Each row below holds a small network's activations on one input, seen along a few directions.
Each table varies a few parts of the input and shows all the possible inputs, shuffled.
Descriptions start from the smaller parts, as in this example, which fits no table here: one of 5 places around a ring, together with either a single point or one of 11 places along a line or (one of 3 separate values, together with one of 4 places along a line).
Shared parts are said once, and a part with two or three values counts as separate values.

Other details of the inputs vary at random and push rows far along two fixed directions, the same in every table; ignore that.

Rows:
r1: 3	-13	-2	0	4	-6	-57	-34	24	-23	12	13	45
r2: 7	15	13	-9	-3	13	-38	-22	39	-8	36	-8	47
r3: -2	-6	23	-6	11	8	-47	-25	40	-10	4	-19	37
r4: -20	13	16	-7	9	50	37	-9	-53	12	-9	19	-55
r5: 12	-48	-12	23	-36	-74	71	42	25	-6	6	-48	-31
r6: -16	28	-11	15	11	38	-7	9	-58	17	-19	52	-17
r7: -3	10	51	-9	2	-3	-45	-24	34	7	12	-12	31
r8: 10	-56	-52	1	-7	-61	46	58	28	-5	-18	-35	-19
r9: -6	2	22	-3	17	17	-49	-37	45	-1	35	-13	30
r10: -1	11	36	-9	4	-10	-44	-21	40	9	10	-18	35
r11: 7	46	18	-11	-15	47	31	-3	-62	21	-23	21	-37
r12: 4	-45	-56	4	-2	-48	50	47	23	7	8	-27	-32
r13: 24	-34	-46	11	-30	-75	59	61	31	3	0	-40	-26
r14: 23	-28	-37	11	-28	-66	58	53	16	-2	1	-42	-25
r15: -1	11	19	-1	-6	11	-29	-29	47	-10	33	-14	40
r16: -5	40	-13	-21	-8	47	26	5	-37	12	-10	30	-29
r17: 5	1	15	-4	19	16	-43	-29	41	2	33	-11	36
r18: -3	36	7	-12	-6	52	32	-11	-43	9	-8	22	-20
r19: 7	-12	3	4	8	-5	-52	-40	28	-24	9	12	43
r20: 4	-52	-35	50	3	-71	48	43	3	-9	0	-14	-6
r21: 14	-37	-32	2	-10	-81	51	56	21	5	-8	-45	-17
r22: -10	0	20	34	19	-9	-52	-21	26	-10	20	10	43
r23: -12	32	-8	-20	13	58	19	-1	-61	19	-12	26	-45
r24: -4	19	10	-18	10	49	18	-5	-54	8	-38	18	-25
r25: 9	-51	-43	3	-5	-53	47	51	11	-10	-17	-39	-20
r26: -8	16	2	-23	6	46	22	7	-63	8	-37	20	-33
r27: 21	-35	-31	15	-32	-66	63	51	11	-1	4	-42	-23
r28: -18	9	8	-4	3	35	26	-24	-70	-16	-36	49	-50
r29: 9	17	30	1	-15	-3	-38	-24	44	0	23	-20	32
r30: 2	-8	-8	-1	5	-5	-65	-33	31	-22	11	11	46
r31: -4	-11	7	5	7	-7	-53	-44	32	-28	7	9	35
r32: -13	27	-1	-18	12	59	25	-3	-66	20	-11	27	-43
r33: -2	4	2	27	16	-7	-61	-8	22	-6	22	12	49
r34: -16	27	0	18	13	38	13	7	-81	11	-22	50	-25
r35: 11	12	32	-12	7	-9	-43	-17	36	11	11	-15	42
r36: -6	45	-5	-20	-6	56	28	-1	-56	8	-11	27	-32
r37: -1	-3	-10	-5	3	4	-73	-34	38	-13	8	22	48
r38: -17	9	21	-12	4	45	31	-3	-58	2	-39	16	-46
r39: 9	18	31	-19	7	-4	-50	-13	28	11	13	-10	41
r40: 11	22	19	-24	8	-7	-59	-6	45	15	11	-3	39
r41: -25	21	21	26	13	36	25	-1	-78	3	-25	50	-43
r42: 0	-52	-23	21	-24	-60	77	34	30	-17	15	-41	-23
Each input here is: one of 6 places along a line, together with either one of 2 separate values or one of 5 places around a ring.
Q: The inputs of r21 and r35 match in every part but the place on the line of 6. If r14 is changed in the same way as r21 into r35, which row does it become?
A: r11
Q: The inputs of r16 and r2 match in every part but the place on the line of 6. If r40 is changed in the same way as r16 into r2, which row does it become?
A: r39
Q: Change only the choice among 2 separate values in r1. List by row number the other rows that result.
A: r34
Q: Which other rows agree with r15 in the place on the line of 6? List them by row number.
A: r3, r9, r10, r22, r29, r31
Q: Change only the place on the ring of 5 in r5. List by row number the other rows that result.
A: r4, r7, r38, r42
